A small network was shown many inputs. Here are its activations along a few directions, one row for each input.
In each table, some parts of the input vary, and every possible input appears once, in random order.
Descriptions start from the smaller parts, as in this example, which fits no table here: line(4) and (point or line(9) or (values(3) and ring(8))).
Shared parts are said once, and a part with two or three values counts as separate values.
In the rows, zero is written as 128.

Other details of the inputs shift rows strongly along two fixed directions, in all tables alike. That doesn't count.

Rows:
r1: [137 135 106 131 114 178 158 176 153 154 174]
r2: [141 142 150 134 125 128 123 111 132 128 112]
r3: [138 116 153 125 161 125 127 105 133 112 123]
r4: [122 132 129 147 104 112 114 135 132 130 100]
r5: [125 101 135 133 149 131 115 108 122 105 112]
r6: [136 125 139 131 129 110 108 119 109 107 105]
r7: [145 140 146 128 134 124 124 112 128 125 105]
r8: [145 123 159 105 143 125 122 100 130 105 115]
r9: [145 145 117 106 101 179 155 176 139 149 172]
r10: [121 130 148 132 167 114 125 116 141 113 122]
r11: [126 150 105 127 135 165 157 193 147 151 168]
r12: [121 134 136 143 111 110 112 135 121 128 101]
r13: [128 112 143 119 122 136 108 102 124 102 110]
r14: [115 132 145 140 154 126 128 112 147 121 122]
r15: [134 110 144 110 135 123 105 105 117  93 109]
r16: [147 139 151 125 138 116 119 114 125 121 111]
r17: [ 81  88  31  82 141  27 175  42  44 182 216]
r18: [137 143  95 138  82 163 140 189 132 148 154]
r19: [128 121  95 137 105 177 143 185 141 144 170]
r20: [132 149 138 141 114 119 120 129 146 144 106]
r21: [126 132 139 135 125  99 107 138 113 121 100]
r22: [150 143 113 100 108 177 157 181 136 147 167]
r23: [136 149 142 131 130 113 118 129 132 140 100]
r24: [104 115 138 146 146 122 118 119 133 109 118]
r25: [125 132 132 137 120 106 112 135 116 125  93]
r26: [139 132  97 104 100 177 140 189 124 135 161]
r27: [108 112 135 140 155 117 118 119 129 106 111]
r28: [139 123 151 120 122 140 127  97 146 116 115]
r29: [110 113 140 138 159 109 114 122 126 101 118]
r30: [129 110 136 124 114 137 110 102 135 105 109]
r31: [132 151 145 136 122 117 118 128 136 142 106]
r32: [136 116 147 128 157 133 131 102 136 116 117]
r33: [ 61 102  23 103 125  32 181  53  70 192 213]
r34: [115 130 138 144 146 129 130 112 157 123 121]
r35: [132 118 150 134 148 137 130 102 140 119 123]
r36: [146 157 107 131  92 165 151 180 144 161 160]
r37: [137 146 101 133  88 163 139 193 121 147 157]
r38: [137 148 148 128 135 105 113 131 129 136 106]
r39: [134 124 133 134 124 118 113 116 112 111  98]
r40: [121 103 139 140 140 135 114 108 127 109 119]
Each input here is: values(2) and line(4) and line(5).
- Changing only the line(5) part turns r16 into r8. The same change can be made to r36. Which row results? => r28
- Which other rows does r26 become when the values(2) part takes its other values? List them by row number. => r22
- A walk changes only the line(5) part. It starts at r31 and steps to r2. List the rest of the walk in order. => r9, r35, r14
- Which other rows does r26 become when the line(4) part takes its other values? List them by row number. => r13, r15, r30

Rows:
r41: [123 127 146 131 148 128 125 117 143 115 119]
r42: [118 116 135 146 141 123 115 127 130 111 111]
r43: [144 132 149 120 129 131 124 110 134 122 111]
r44: [141 149 107 122  94 150 144 174 126 158 156]
r45: [129 117 144 130 148 129 118 123 128 109 120]
r46: [123 137 144 137 132 115 116 125 135 123 105]
r47: [126 137  94 135  95 151 142 176 128 154 156]
r48: [132 120 139 126 139 123 113 128 121 108 111]
r49: [120 129 139 138 131 116 112 128 130 115 106]
r50: [120 129 101 134 127 154 146 179 132 144 164]
r51: [123 135 141 147 135 116 117 125 134 127 103]
r52: [134 131 140 128 133 117 111 129 120 115 105]
r53: [118 118 138 136 138 123 114 127 131 108 113]
r54: [134 129 100 121 102 158 142 175 121 141 163]
r55: [128 124 144 128 135 138 125 106 146 115 120]
r56: [137 129 105 110 112 164 146 168 124 140 165]
r57: [136 135 151 131 144 121 123 120 134 123 113]
r58: [130 148 101 124  92 149 145 174 134 159 157]
r59: [137 130 101 113 103 159 142 175 119 139 159]
r60: [133 114 143 127 135 139 120 112 129 109 120]
r61: [ 93 116  67  93 124  43 168  33  85 180 178]
r62: [128 122 141 139 138 138 126 106 145 118 119]
r63: [131 129 143 142 131 130 124 108 146 127 112]
r64: [134 138 147 134 134 115 115 125 127 123 106]
r65: [139 124 148 126 137 138 126 107 137 115 121]
r66: [ 96 103  70  88 145  47 159  51  68 162 176]
r67: [123 128  95 122 100 157 143 174 128 142 164]
r68: [140 136 150 123 143 122 123 120 133 122 110]
r69: [122 142  99 139 111 143 139 186 127 150 152]
r70: [138 127 140 124 117 126 113 119 120 115 103]
r71: [142 132 149 128 129 130 124 109 137 123 114]
r72: [138 138 146 127 134 116 115 126 125 122 103]
r73: [137 128 148 121 150 128 125 118 132 115 117]
r74: [122 112 133 143 127 132 116 117 132 111 111]
r75: [142 134 145 124 118 125 116 116 126 123 103]
r76: [ 85  98  63  93 131  52 162  37  78 164 182]
r77: [123 111 136 140 136 139 120 112 138 112 118]
r78: [143 139 109 109 114 163 152 163 131 147 166]
r79: [136 126 141 132 117 125 113 118 123 115 106]
r80: [129 119 140 133 139 123 113 127 123 108 114]
r81: [128 150 110 124 119 148 151 178 141 155 162]
r82: [123 125 143 142 151 128 126 117 141 119 117]
r83: [126 133 145 144 145 122 125 119 142 127 111]
r84: [129 131 140 145 119 124 117 115 138 128 103]
r85: [134 145 106 127 110 145 137 188 121 146 154]
r86: [125 125 138 134 116 125 113 118 132 115 105]
r87: [118 117 141 132 146 128 119 122 136 109 119]
r88: [134 127 149 129 150 128 125 118 134 116 120]
- Changing only one part turns r85 into r79. The same change can be made to r45. Which row results? => r60
- Changing only one part turns r84 into r51. The same change can be made to r47. Which row results? => r69
- What is each input in this table made of? => values(2) and line(4) and ring(6)
- Which other rows does r78 become when the values(2) part takes its other values? List them by row number. => r73
- A walk changes only the line(4) part. It starts at r50 and steps to r87. List the rest of the walk in order. => r45, r66
- Which other rows does r83 become when the values(2) part takes its other values? List them by row number. => r63
